These are the activations of a small network on made-up records, seen along a few directions, one row for each record.
After each row come some of the record's fields: Novir, Botu, Fefa, Los, Loz, Ful.
A field that a record lacks is written none.
Other fields move the rows too, some of them a lot.
(in the rows, 500 means zero)
Strong random noise was added to every row along 5 fixed directions; ignore it. To show where, here is one row again and again, with new noise each time:
| 361 | 813 | 337 | 522 | 485 | 553 | 344 | 596 | 380 | 347 | 684 | 526 | 433 | 491 | 489 | 430 | 192 | 639 | 323 | 695 | 569 | 379 | 443 | 413 |
| 412 | 769 | 499 | 434 | 539 | 609 | 631 | 671 | 383 | 516 | 609 | 616 | 469 | 412 | 488 | 653 | 416 | 467 | 494 | 651 | 601 | 372 | 462 | 515 |
| 351 | 383 | 340 | 572 | 517 | 517 | 491 | 372 | 573 | 677 | 244 | 361 | 544 | 491 | 669 | 401 | 385 | 401 | 405 | 420 | 381 | 683 | 428 | 479 |
| 334 | 364 | 435 | 544 | 473 | 508 | 573 | 458 | 588 | 751 | 202 | 398 | 491 | 433 | 690 | 471 | 486 | 322 | 487 | 420 | 390 | 623 | 419 | 499 |
| 374 | 592 | 378 | 451 | 638 | 691 | 591 | 442 | 471 | 542 | 521 | 467 | 595 | 470 | 535 | 540 | 302 | 512 | 356 | 520 | 560 | 529 | 445 | 591 |
| 425 | 780 | 436 | 541 | 511 | 552 | 366 | 552 | 488 | 417 | 439 | 542 | 331 | 444 | 567 | 458 | 511 | 480 | 430 | 671 | 505 | 496 | 492 | 292 |
| 433 | 707 | 309 | 585 | 516 | 491 | 350 | 481 | 436 | 431 | 484 | 487 | 468 | 527 | 548 | 401 | 325 | 541 | 378 | 618 | 457 | 575 | 476 | 335 |

| 439 | 447 | 599 | 444 | 404 | 466 | 578 | 635 | 480 | 575 | 562 | 518 | 473 | 441 | 470 | 570 | 481 | 484 | 581 | 485 | 555 | 329 | 466 | 618 |
Novir=none, Botu=none, Fefa=none, Los=m2, Loz=none, Ful=k2
| 299 | 429 | 479 | 483 | 390 | 531 | 334 | 499 | 571 | 487 | 503 | 408 | 404 | 485 | 531 | 368 | 306 | 588 | 348 | 494 | 537 | 351 | 400 | 571 |
Novir=none, Botu=none, Fefa=none, Los=m1, Loz=j1, Ful=none
| 365 | 249 | 462 | 534 | 412 | 484 | 550 | 443 | 623 | 722 | 224 | 379 | 508 | 471 | 652 | 491 | 471 | 350 | 473 | 353 | 410 | 587 | 444 | 551 |
Novir=g1, Botu=b2, Fefa=s2, Los=m1, Loz=j1, Ful=none
| 433 | 599 | 386 | 579 | 315 | 401 | 423 | 644 | 481 | 412 | 589 | 569 | 443 | 580 | 553 | 454 | 304 | 491 | 386 | 592 | 415 | 478 | 477 | 356 |
Novir=g3, Botu=b1, Fefa=s1, Los=none, Loz=j2, Ful=none
| 295 | 347 | 520 | 508 | 316 | 468 | 300 | 536 | 609 | 499 | 470 | 371 | 346 | 459 | 553 | 330 | 352 | 581 | 394 | 459 | 521 | 319 | 408 | 561 |
Novir=g2, Botu=none, Fefa=none, Los=m2, Loz=none, Ful=k2
| 388 | 491 | 457 | 577 | 474 | 464 | 414 | 461 | 505 | 621 | 426 | 397 | 471 | 433 | 590 | 394 | 489 | 490 | 500 | 496 | 476 | 485 | 433 | 477 |
Novir=g3, Botu=b2, Fefa=s1, Los=m1, Loz=j2, Ful=none
| 372 | 449 | 449 | 473 | 444 | 500 | 528 | 532 | 469 | 576 | 559 | 457 | 543 | 506 | 524 | 459 | 294 | 554 | 436 | 495 | 506 | 426 | 406 | 617 |
Novir=none, Botu=none, Fefa=none, Los=none, Loz=j1, Ful=none
| 482 | 549 | 447 | 523 | 352 | 285 | 544 | 706 | 292 | 583 | 636 | 578 | 570 | 544 | 408 | 558 | 254 | 521 | 602 | 560 | 478 | 383 | 431 | 555 |
Novir=none, Botu=none, Fefa=none, Los=none, Loz=j1, Ful=none
| 411 | 419 | 368 | 621 | 236 | 186 | 255 | 617 | 396 | 509 | 492 | 444 | 471 | 594 | 452 | 358 | 154 | 561 | 486 | 506 | 394 | 407 | 427 | 464 |
Novir=none, Botu=none, Fefa=none, Los=m2, Loz=none, Ful=k1
| 450 | 562 | 537 | 514 | 391 | 420 | 311 | 601 | 496 | 453 | 360 | 528 | 316 | 488 | 456 | 488 | 478 | 470 | 509 | 576 | 513 | 397 | 479 | 418 |
Novir=none, Botu=none, Fefa=none, Los=none, Loz=none, Ful=k1
| 461 | 544 | 412 | 435 | 574 | 614 | 406 | 437 | 436 | 336 | 744 | 454 | 592 | 554 | 348 | 467 | 202 | 731 | 335 | 504 | 649 | 381 | 486 | 655 |
Novir=none, Botu=none, Fefa=none, Los=m2, Loz=none, Ful=k2
| 599 | 515 | 473 | 525 | 537 | 499 | 580 | 450 | 575 | 498 | 324 | 575 | 503 | 564 | 590 | 552 | 658 | 339 | 505 | 492 | 371 | 736 | 558 | 347 |
Novir=g4, Botu=b1, Fefa=s3, Los=none, Loz=j1, Ful=none
| 635 | 524 | 407 | 576 | 554 | 417 | 405 | 383 | 481 | 462 | 394 | 495 | 538 | 596 | 475 | 441 | 552 | 504 | 521 | 500 | 420 | 691 | 557 | 369 |
Novir=none, Botu=none, Fefa=none, Los=none, Loz=none, Ful=k2
| 537 | 501 | 602 | 482 | 373 | 444 | 601 | 677 | 531 | 508 | 491 | 612 | 413 | 481 | 539 | 599 | 612 | 375 | 580 | 533 | 468 | 450 | 522 | 450 |
Novir=g4, Botu=b1, Fefa=s3, Los=none, Loz=none, Ful=k2
| 789 | 545 | 484 | 540 | 671 | 526 | 443 | 308 | 530 | 329 | 439 | 541 | 546 | 583 | 405 | 528 | 748 | 500 | 538 | 484 | 475 | 749 | 678 | 330 |
Novir=g4, Botu=b1, Fefa=s2, Los=m2, Loz=none, Ful=k2
| 428 | 448 | 513 | 408 | 539 | 571 | 525 | 504 | 458 | 546 | 442 | 485 | 534 | 500 | 386 | 608 | 343 | 502 | 467 | 468 | 597 | 405 | 463 | 679 |
Novir=none, Botu=none, Fefa=none, Los=m2, Loz=none, Ful=k1
| 476 | 442 | 488 | 470 | 454 | 491 | 663 | 563 | 516 | 589 | 460 | 544 | 548 | 529 | 570 | 578 | 462 | 385 | 502 | 475 | 430 | 553 | 470 | 525 |
Novir=g4, Botu=b1, Fefa=s3, Los=none, Loz=j1, Ful=none
| 435 | 495 | 457 | 431 | 546 | 579 | 637 | 523 | 456 | 509 | 647 | 504 | 613 | 507 | 503 | 556 | 342 | 542 | 429 | 509 | 534 | 443 | 465 | 630 |
Novir=g3, Botu=b2, Fefa=s3, Los=m1, Loz=j1, Ful=none
| 432 | 652 | 459 | 532 | 447 | 472 | 404 | 572 | 450 | 399 | 664 | 491 | 445 | 471 | 530 | 418 | 401 | 608 | 448 | 598 | 522 | 399 | 483 | 427 |
Novir=g3, Botu=b2, Fefa=s3, Los=m1, Loz=j1, Ful=none
| 380 | 685 | 629 | 415 | 533 | 645 | 451 | 605 | 505 | 485 | 504 | 529 | 289 | 343 | 489 | 521 | 594 | 533 | 504 | 626 | 664 | 277 | 443 | 522 |
Novir=g4, Botu=b2, Fefa=s1, Los=none, Loz=j1, Ful=none
| 536 | 471 | 413 | 505 | 531 | 441 | 446 | 447 | 417 | 502 | 437 | 489 | 595 | 589 | 380 | 539 | 333 | 512 | 489 | 468 | 494 | 547 | 509 | 549 |
Novir=none, Botu=none, Fefa=none, Los=m2, Loz=none, Ful=k1
| 533 | 484 | 484 | 558 | 438 | 324 | 538 | 546 | 437 | 646 | 357 | 530 | 510 | 519 | 534 | 514 | 562 | 390 | 647 | 508 | 381 | 590 | 482 | 424 |
Novir=none, Botu=none, Fefa=none, Los=none, Loz=j1, Ful=none
| 444 | 383 | 415 | 442 | 572 | 529 | 681 | 498 | 403 | 660 | 485 | 482 | 714 | 528 | 425 | 634 | 239 | 460 | 481 | 418 | 527 | 506 | 439 | 745 |
Novir=g4, Botu=b1, Fefa=s1, Los=none, Loz=none, Ful=k1
| 523 | 594 | 574 | 547 | 380 | 359 | 385 | 659 | 445 | 449 | 545 | 546 | 367 | 453 | 472 | 476 | 563 | 503 | 601 | 585 | 500 | 358 | 519 | 398 |
Novir=g4, Botu=b2, Fefa=s3, Los=none, Loz=none, Ful=k1
| 517 | 472 | 488 | 522 | 509 | 491 | 441 | 442 | 555 | 492 | 437 | 466 | 486 | 511 | 531 | 435 | 550 | 496 | 496 | 481 | 467 | 555 | 508 | 458 |
Novir=none, Botu=none, Fefa=none, Los=none, Loz=none, Ful=k2
| 601 | 581 | 514 | 529 | 508 | 440 | 546 | 526 | 495 | 447 | 482 | 573 | 492 | 528 | 529 | 536 | 639 | 418 | 576 | 530 | 426 | 615 | 577 | 353 |
Novir=g3, Botu=b2, Fefa=s3, Los=m1, Loz=j2, Ful=none
| 387 | 253 | 454 | 484 | 594 | 641 | 439 | 227 | 688 | 572 | 325 | 299 | 535 | 501 | 607 | 337 | 497 | 534 | 350 | 349 | 467 | 626 | 445 | 593 |
Novir=none, Botu=none, Fefa=none, Los=m1, Loz=j1, Ful=none
| 655 | 651 | 564 | 552 | 604 | 526 | 349 | 416 | 529 | 365 | 385 | 526 | 366 | 481 | 476 | 482 | 801 | 502 | 546 | 575 | 524 | 577 | 615 | 300 |
Novir=g3, Botu=b2, Fefa=s2, Los=m2, Loz=none, Ful=k1
| 366 | 595 | 524 | 478 | 263 | 361 | 348 | 775 | 359 | 433 | 635 | 557 | 351 | 493 | 363 | 526 | 208 | 597 | 490 | 623 | 595 | 166 | 432 | 556 |
Novir=none, Botu=none, Fefa=none, Los=m2, Loz=none, Ful=k1
| 401 | 343 | 713 | 381 | 441 | 656 | 675 | 625 | 671 | 532 | 501 | 507 | 391 | 353 | 562 | 625 | 642 | 393 | 510 | 427 | 596 | 344 | 514 | 642 |
Novir=g3, Botu=b1, Fefa=s2, Los=m2, Loz=none, Ful=k2
| 521 | 506 | 479 | 498 | 510 | 493 | 456 | 471 | 488 | 447 | 580 | 488 | 534 | 533 | 449 | 469 | 444 | 570 | 479 | 490 | 519 | 481 | 510 | 521 |
Novir=none, Botu=none, Fefa=none, Los=m2, Loz=none, Ful=k2
| 650 | 481 | 462 | 523 | 585 | 479 | 527 | 381 | 479 | 482 | 442 | 519 | 591 | 564 | 463 | 535 | 587 | 477 | 531 | 471 | 447 | 673 | 573 | 441 |
Novir=g4, Botu=b1, Fefa=s2, Los=m1, Loz=j1, Ful=none
| 471 | 404 | 565 | 529 | 349 | 364 | 501 | 609 | 529 | 599 | 420 | 504 | 432 | 473 | 542 | 492 | 549 | 418 | 603 | 471 | 446 | 446 | 472 | 490 |
Novir=none, Botu=none, Fefa=none, Los=none, Loz=none, Ful=k2
| 330 | 557 | 559 | 487 | 351 | 515 | 336 | 634 | 578 | 439 | 447 | 509 | 247 | 431 | 543 | 430 | 471 | 502 | 423 | 594 | 532 | 315 | 424 | 436 |
Novir=g4, Botu=b1, Fefa=s1, Los=none, Loz=j1, Ful=none
| 339 | 324 | 535 | 374 | 560 | 694 | 644 | 466 | 560 | 613 | 510 | 414 | 574 | 429 | 486 | 564 | 355 | 512 | 412 | 386 | 622 | 386 | 417 | 798 |
Novir=g4, Botu=b1, Fefa=s1, Los=m2, Loz=none, Ful=k2
| 430 | 333 | 530 | 495 | 340 | 394 | 540 | 608 | 479 | 599 | 511 | 486 | 513 | 481 | 492 | 532 | 372 | 471 | 535 | 430 | 483 | 404 | 451 | 616 |
Novir=g4, Botu=b1, Fefa=s2, Los=m1, Loz=j1, Ful=none
| 448 | 371 | 592 | 426 | 494 | 654 | 687 | 515 | 620 | 544 | 535 | 486 | 530 | 438 | 598 | 577 | 553 | 428 | 457 | 415 | 538 | 462 | 503 | 630 |
Novir=g3, Botu=b2, Fefa=s3, Los=none, Loz=none, Ful=k2
| 624 | 470 | 492 | 498 | 621 | 525 | 510 | 357 | 516 | 507 | 371 | 491 | 553 | 548 | 446 | 538 | 630 | 472 | 544 | 450 | 491 | 652 | 569 | 477 |
Novir=none, Botu=none, Fefa=none, Los=m2, Loz=none, Ful=k2
| 540 | 572 | 479 | 417 | 728 | 728 | 568 | 335 | 545 | 434 | 536 | 514 | 608 | 529 | 464 | 543 | 517 | 533 | 394 | 486 | 572 | 593 | 527 | 568 |
Novir=none, Botu=none, Fefa=none, Los=none, Loz=j2, Ful=none
| 485 | 459 | 554 | 420 | 578 | 578 | 684 | 491 | 493 | 650 | 428 | 532 | 572 | 476 | 497 | 620 | 536 | 415 | 545 | 467 | 526 | 515 | 454 | 627 |
Novir=none, Botu=none, Fefa=none, Los=none, Loz=j1, Ful=none
| 471 | 431 | 505 | 441 | 534 | 519 | 701 | 502 | 451 | 643 | 578 | 517 | 651 | 508 | 484 | 588 | 435 | 482 | 540 | 443 | 511 | 490 | 451 | 662 |
Novir=none, Botu=none, Fefa=none, Los=m1, Loz=j1, Ful=none
| 560 | 656 | 497 | 503 | 562 | 529 | 386 | 449 | 501 | 378 | 481 | 548 | 437 | 531 | 451 | 488 | 581 | 521 | 484 | 575 | 515 | 539 | 553 | 376 |
Novir=none, Botu=none, Fefa=none, Los=m1, Loz=j2, Ful=none

Which values does each new row have?
| 478 | 599 | 439 | 590 | 304 | 270 | 402 | 656 | 382 | 491 | 659 | 539 | 453 | 532 | 523 | 380 | 372 | 584 | 547 | 607 | 429 | 414 | 438 | 391 |
Novir=none, Botu=none, Fefa=none, Los=none, Loz=j1, Ful=none
| 525 | 394 | 497 | 540 | 392 | 301 | 625 | 576 | 413 | 686 | 494 | 518 | 586 | 533 | 507 | 530 | 478 | 440 | 647 | 455 | 402 | 525 | 459 | 539 |
Novir=none, Botu=none, Fefa=none, Los=m1, Loz=j1, Ful=none
| 584 | 414 | 504 | 516 | 431 | 341 | 657 | 613 | 355 | 599 | 641 | 531 | 658 | 508 | 436 | 589 | 416 | 505 | 653 | 449 | 495 | 460 | 510 | 620 |
Novir=g4, Botu=b2, Fefa=s2, Los=none, Loz=none, Ful=k2
| 406 | 393 | 551 | 431 | 499 | 574 | 576 | 498 | 540 | 597 | 451 | 470 | 508 | 461 | 500 | 547 | 443 | 492 | 477 | 440 | 550 | 433 | 442 | 656 |
Novir=none, Botu=none, Fefa=none, Los=none, Loz=j1, Ful=none
| 453 | 579 | 316 | 567 | 478 | 431 | 322 | 465 | 390 | 424 | 654 | 446 | 551 | 557 | 446 | 350 | 198 | 688 | 378 | 561 | 504 | 472 | 437 | 484 |
Novir=g4, Botu=b1, Fefa=s1, Los=none, Loz=j1, Ful=none
| 407 | 449 | 522 | 405 | 621 | 729 | 518 | 370 | 618 | 476 | 514 | 431 | 510 | 462 | 523 | 470 | 478 | 567 | 362 | 449 | 594 | 483 | 463 | 625 |
Novir=none, Botu=none, Fefa=none, Los=none, Loz=j1, Ful=none
| 537 | 524 | 437 | 403 | 705 | 731 | 570 | 372 | 497 | 378 | 661 | 490 | 666 | 542 | 392 | 561 | 359 | 615 | 357 | 457 | 628 | 516 | 531 | 667 |
Novir=g4, Botu=b1, Fefa=s1, Los=none, Loz=none, Ful=k2
| 425 | 548 | 511 | 482 | 477 | 548 | 417 | 514 | 535 | 455 | 563 | 477 | 418 | 469 | 533 | 405 | 477 | 577 | 432 | 561 | 531 | 415 | 445 | 496 |
Novir=none, Botu=none, Fefa=none, Los=none, Loz=j1, Ful=none
| 514 | 492 | 490 | 496 | 494 | 504 | 451 | 487 | 505 | 435 | 485 | 515 | 473 | 520 | 456 | 516 | 469 | 519 | 462 | 499 | 517 | 515 | 532 | 481 |
Novir=g4, Botu=b1, Fefa=s2, Los=m1, Loz=j1, Ful=none
| 383 | 348 | 419 | 469 | 517 | 533 | 607 | 432 | 495 | 664 | 475 | 417 | 648 | 526 | 549 | 475 | 294 | 506 | 429 | 414 | 472 | 533 | 397 | 680 |
Novir=none, Botu=none, Fefa=none, Los=none, Loz=j1, Ful=none
| 453 | 430 | 472 | 390 | 579 | 708 | 627 | 462 | 578 | 413 | 672 | 488 | 616 | 532 | 482 | 551 | 323 | 555 | 322 | 424 | 582 | 472 | 502 | 670 |
Novir=g4, Botu=b1, Fefa=s3, Los=m2, Loz=none, Ful=k2
| 483 | 519 | 605 | 586 | 199 | 200 | 291 | 741 | 475 | 527 | 290 | 571 | 218 | 476 | 473 | 500 | 587 | 375 | 669 | 579 | 427 | 360 | 501 | 313 |
Novir=none, Botu=none, Fefa=none, Los=m2, Loz=none, Ful=k1
| 557 | 383 | 455 | 523 | 588 | 489 | 579 | 348 | 538 | 637 | 282 | 479 | 607 | 569 | 529 | 523 | 567 | 389 | 531 | 399 | 393 | 733 | 506 | 499 |
Novir=none, Botu=none, Fefa=none, Los=none, Loz=j1, Ful=none
| 501 | 425 | 494 | 510 | 605 | 606 | 449 | 320 | 542 | 480 | 493 | 378 | 544 | 463 | 524 | 423 | 550 | 601 | 442 | 424 | 549 | 546 | 520 | 553 |
Novir=g3, Botu=b2, Fefa=s2, Los=m1, Loz=j1, Ful=none
| 570 | 503 | 467 | 462 | 750 | 710 | 551 | 246 | 577 | 479 | 451 | 454 | 596 | 502 | 502 | 492 | 634 | 529 | 428 | 443 | 535 | 678 | 544 | 517 |
Novir=g4, Botu=b1, Fefa=s1, Los=m1, Loz=j1, Ful=none
| 651 | 465 | 517 | 551 | 572 | 415 | 452 | 417 | 487 | 540 | 280 | 507 | 496 | 532 | 414 | 550 | 673 | 418 | 625 | 448 | 455 | 626 | 581 | 424 |
Novir=g4, Botu=b2, Fefa=s1, Los=m2, Loz=none, Ful=k1
| 330 | 469 | 439 | 526 | 401 | 436 | 503 | 575 | 479 | 653 | 436 | 463 | 475 | 475 | 583 | 444 | 349 | 454 | 478 | 517 | 440 | 445 | 383 | 531 |
Novir=g4, Botu=b1, Fefa=s1, Los=none, Loz=j1, Ful=none
| 604 | 411 | 545 | 485 | 585 | 545 | 501 | 386 | 529 | 458 | 518 | 442 | 561 | 478 | 452 | 504 | 610 | 551 | 540 | 419 | 547 | 529 | 579 | 557 |
Novir=g4, Botu=b2, Fefa=s2, Los=m2, Loz=none, Ful=k2
| 378 | 293 | 578 | 400 | 372 | 497 | 806 | 676 | 529 | 734 | 430 | 540 | 563 | 455 | 582 | 680 | 403 | 301 | 555 | 401 | 481 | 426 | 416 | 707 |
Novir=g4, Botu=b1, Fefa=s3, Los=none, Loz=j1, Ful=none
| 521 | 669 | 518 | 517 | 537 | 566 | 479 | 529 | 575 | 395 | 453 | 580 | 379 | 463 | 605 | 503 | 689 | 414 | 472 | 612 | 469 | 581 | 546 | 296 |
Novir=g3, Botu=b1, Fefa=s2, Los=none, Loz=j1, Ful=none
| 589 | 509 | 381 | 535 | 516 | 381 | 578 | 482 | 350 | 558 | 554 | 549 | 673 | 624 | 421 | 537 | 347 | 526 | 532 | 500 | 441 | 617 | 491 | 518 |
Novir=none, Botu=none, Fefa=none, Los=none, Loz=j1, Ful=none
